These are the activations of a small neural network, seen along a few directions. Each row is one input.
Each table varies a few parts of the input and shows all the possible inputs, shuffled.
Descriptions start from the smaller parts, as in this example, which fits no table here: one of 5 places around a ring, together with either a single point or one of 11 places along a line or (one of 3 separate values, together with one of 4 places along a line).
Shared parts are said once, and a part with two or three values counts as separate values.
(in the rows, 128 means zero)

Other details of the inputs shift rows strongly along two fixed directions, in all tables alike. That doesn't count.

Rows:
row 1: [126 100 105 104 121 178 164  57 155 114  85 151 130  82 108 125]
row 2: [203 104 132 171 111 184 172 126 188 174 191 127 200  77  95  59]
row 3: [ 92 135 119  98 139  50 105 126  54  87  79 125  63 185 170 199]
row 4: [ 83 163 136 118 150  66  79 160  88 149 114 117  98 173 166 151]
row 5: [132 134 138 136 126  60 110 159  84 124 129 112  98 178 162 165]
row 6: [183 144 169 185  95 196 167 164 201 143 197  97 212  89  66  69]
row 7: [190 140 160 181 124  47 105 235  99 185 214  91 150 179 151 114]
row 8: [106 134 114 103 155  59  98 144  72  89 106 128  73 177 169 180]
row 9: [ 95 159 123 149 127  70 108 142  76 126 160 123 103 196 151 147]
row 10: [ 74 178 123 107 151  93 104 152  55  76 104 109  69 204 144 166]
row 11: [138 104 116 102 143 187 156  78 174 127  85 152 147  66 116 103]
row 12: [187 134 164 193  89  50 107 216 106 189 204  84 141 185 146 132]
row 13: [195 133 169 197  77  51 111 218 112 199 213  78 149 181 141 129]
row 14: [ 73 179 123 113 145  70  97 143  90  72 103 102  80 190 145 181]
row 15: [173 135 146 175 109  43  95 212  97 167 201  92 123 190 152 140]
row 16: [118 106 111 100 140 140 134 106 119  76  99 149 103 117 128 154]
row 17: [207  92 162 180  65 187 173 142 189 163 186 114 193  78  83  89]
row 18: [188 137 165 195  79  49 117 201 106 183 207  77 140 187 149 136]
row 19: [170 121 151 178  98 199 157 136 185 167 202 126 203  83  83  61]
row 20: [146  92 135 111 124 192 158 100 160 101  96 148 147  69 102 121]
row 21: [ 78 134 126  95 147 148 112 110 127 119  82 149 116 113 128 136]
row 22: [ 98 149 112  90 166  48  90 137  80 139  77 126  80 165 180 161]
row 23: [104 123  96  67 189 130 108 109 131 112  66 155 106  98 149 128]
row 24: [201  93 147 166  95 187 156 144 186 145 186 120 183  76  89  87]
row 25: [164 179 176 217  68  64 117 207 131 172 217  49 155 201 123 128]
row 26: [ 62 155 118 120 127  71 100 112  73 109 104 128  75 191 159 175]
row 27: [118 129 127 132 119  61 116 141  74 106 119 120  84 185 159 179]
row 28: [101 118  99  87 155 134 135  71 121 102  61 152 100 113 142 146]
row 29: [212  98 162 159 114 183 140 182 199 175 189 117 199  63  93  66]
row 30: [140 103 119  96 139 186 149  92 175 141  85 153 151  59 109 103]
row 31: [ 70 139 114  70 181 146  95 115 128 105  75 154 107 103 138 134]
row 32: [ 95 117 125  59 180 125 111 124 106  87  41 156  94 106 148 159]
row 33: [151 104 112 107 159 187 154 111 169 137 115 160 166  64 107  83]
row 34: [ 92 143  87 101 162  48  97 108  71 104  97 130  63 186 178 175]
row 35: [184  91 148 168  78 181 167 125 168 136 164 124 170  89  90 106]
row 36: [111 116 103  98 134 133 144  74 128 114  79 146 107 116 134 144]
row 37: [ 86 152 115 146 112  72  98 125  83 116 152 118  86 194 147 161]
row 38: [ 70 140 112  84 172 149 123  96 111  87  84 161 111 119 135 134]
row 39: [143  96 128  93 160 189 151 127 150  99 100 165 152  65 103 108]
row 40: [149 152 155 222  54  64 113 171 109 191 230  78 140 204 133 125]
row 41: [108 118  94  80 172 134 117 101 132 111  78 156 107 105 139 132]
row 42: [114 146 113 119 137  50 110 123  86 141 107 116  88 179 173 161]
row 43: [ 97 120 118 104 137 195 132  83 161 101 108 152 136  81 104 113]
row 44: [150 180 172 199  73  62 117 195 124 161 196  52 145 198 125 139]
row 45: [186 105 136 158  94 174 163 108 186 175 156 120 179  79 101  84]
row 46: [151  88 134 124  98 195 169  94 161 104 111 143 149  72  91 125]
row 47: [202  94 149 173  97 187 174 148 174 143 193 130 191  83  87  81]
row 48: [111 135  91 129 134  56 111 109  81 117 130 123  76 188 162 167]
row 49: [109 116 120 123 125 206 158  82 155 102 127 161 153  82  89 100]
row 50: [108 115  87  98 158 136 150  73 111  91  92 161 107 122 131 138]
row 51: [107 117 134 117 120 205 146  83 169 119 105 147 152  73  97 105]
row 52: [178 121 158 178 104 199 147 164 193 189 209 126 214  77  82  51]
row 53: [102 173 134 138 117  94  97 168  85 107 145  84  84 202 135 153]
row 54: [206  99 142 186  78 185 174 119 203 190 189 117 197  80  91  67]
row 55: [113 142  96 126 152  54 121 122  72 120 128 132  88 189 167 155]
row 56: [103 112  96  99 137 136 145  63 120 100  73 152  99 119 132 149]
row 57: [202  99 129 177  92 186 165 119 204 175 196 122 189  78  91  67]
row 58: [122 133 149 121 108 225 151 118 166 104 107 114 145  92  79 103]
row 59: [ 55 139 118  71 156 134 106  97 109 103  54 154  94 120 137 157]
row 60: [ 61 129 113  95 122 148 130  67 112  88  74 150  96 125 122 157]
row 61: [ 56 138 115  81 143 137 117  76 107  89  60 148  92 126 136 160]
row 62: [185 145 131 195 103  46 108 181 120 197 220  82 137 189 159 114]
row 63: [104 119 104  81 163 133 124  95 127 118  61 156 107 106 141 138]
row 64: [118 115 136  77 160 133 119 134 123 109  67 145 115  97 136 144]
row 65: [136 108 121  89 161 184 139 103 175 140  75 154 151  54 119  94]
row 66: [129 109 102  89 172 181 157  82 154 107  88 165 143  73 121 101]
row 67: [137 164 158 190  83  52 100 179 104 192 201  79 132 199 152 132]
row 68: [174 130 137 198  79  47 114 184  90 149 217  87 116 202 145 151]
row 69: [ 66 140 127  70 166 144 104 109 124 117  57 149 109 102 138 141]
row 70: [ 81 134 115  93 156 148 104 114 131 111  99 151 114 113 127 132]
row 71: [ 69 137 109  84 161 149 110  91 125  89  84 153 101 116 135 141]
row 72: [ 94 130  94  60 206 118 115 113 106 103  58 163 104 111 156 131]
row 73: [145  98 128  99 155 191 159 114 152  91 104 161 151  68 107 110]
row 74: [101 116 131 112 110 203 151  75 166 116 101 150 146  77  95 114]
row 75: [154 155 148 214  71  65 103 182 117 187 243  82 139 201 137 118]
row 76: [ 98 138 109 103 164  49 108 141  44  77 102 136  69 191 171 185]
row 77: [175 133 140 198  90  46 127 189  77 148 218  95 125 205 144 144]
row 78: [121 126 137 106 162 200 132 131 169 139 122 154 172  62 103  79]
row 79: [116 120 140 121 122 203 144  96 177 132 113 144 160  72 101  98]
row 80: [ 83 151 135  94 124 169 129 115 116  83  75 112  98 135 109 146]
Description of these inputs: one of 4 places along a line, together with either one of 2 separate values or (one of 3 separate values, together with one of 6 places along a line).
- Changing only the place on the line of 4 turns row 28 into row 34. The same change can be made to row 21. Which row results? => row 70
- Changing only the place on the line of 4 turns row 68 into row 46. The same change can be made to row 43. Which row results? => row 61
- Changing only the place on the line of 4 turns row 25 into row 6. The same change can be made to row 79. Which row results? => row 38
- Which other rows does row 15 become when the choice among 3 separate values takes its other values? List them by row number. => row 41, row 70
- Which other rows does row 55 become when the choice among 3 separate values takes its other values? List them by row number. => row 9, row 47
- Start at row 64 and move only the place on the line of 6, one step at a time. The first step leads to row 13. Which rows follow, in order? => row 18, row 3, row 17, row 46

Rows:
row 81: [ 61 124  94  85 134 193 147  32 160 106  49 157 120  82 114 110]
row 82: [167 121 108 185 112 175 155 114 164 157 214 131 181 109  95  75]
row 83: [153 135 164 188  69 118 120 146 142 202 192  91 158 140 122 107]
row 84: [ 56 163 112 114 129  55  93 105  68 134  93 121  65 206 177 184]
row 85: [160 149 132 186  83  39 133 158  91 142 182  82 109 216 151 165]
row 86: [ 81 122 141  94 133 131  95 114 116 120  63 144  96 120 143 164]
row 87: [ 87 129 115 110 163  52  76 164  51  88 115 150  64 193 170 178]
row 88: [113 166 159 126 110 208 131 173 174 133 133 101 170 100  52  92]
row 89: [143  86 137 107 122 182 151 115 159  76  72 144 132  70 101 147]
row 90: [120 150 162 165  81  53  90 173  84 183 174  90 109 196 164 156]
row 91: [201 104 151 147 137 149 168 163 149 188 155 130 203  92 116  68]
row 92: [109 133 101 137 141 116 132 122 107 113 155 151 111 157 132 127]
row 93: [180 102 136 172 105 195 150 132 168 151 216 135 191  78  86  69]
row 94: [167 140 145 187  78  42 129 169  89 140 186  75 117 199 144 159]
row 95: [141 163 143 159 142   7 102 193  91 186 167 122 143 178 176 138]
row 96: [150  96 139 130 121 189 147 131 152 119 169 158 161  84  96  90]
row 97: [102 119  66  31 195 119  91  88 121  84  32 151  62 113 166 159]
row 98: [181  91 155 142  84 196 176 125 172 112 143 122 169  64  86 115]
row 99: [149 112 122 119 153 130 113 133 192 161 139 129 159  78 125 105]
row 100: [ 45 181 135  64 203 175 109 113 122  37  57 132 102 120 140 135]
row 101: [109 117  96  88 143 172 173  32 147  57  50 159 108  99 103 144]
row 102: [142 114 104  79 180 120 134 119  98 126  60 141  86 120 157 130]
- Describe the family of inputs behind these rows. => either one of 2 separate values or one of 5 places around a ring or (one of 3 separate values, together with one of 5 places along a line)
- Start at row 95 and move only the place on the ring of 5, one step at a time. The first step leads to row 91. Which rows follow, in order? => row 102, row 97, row 99
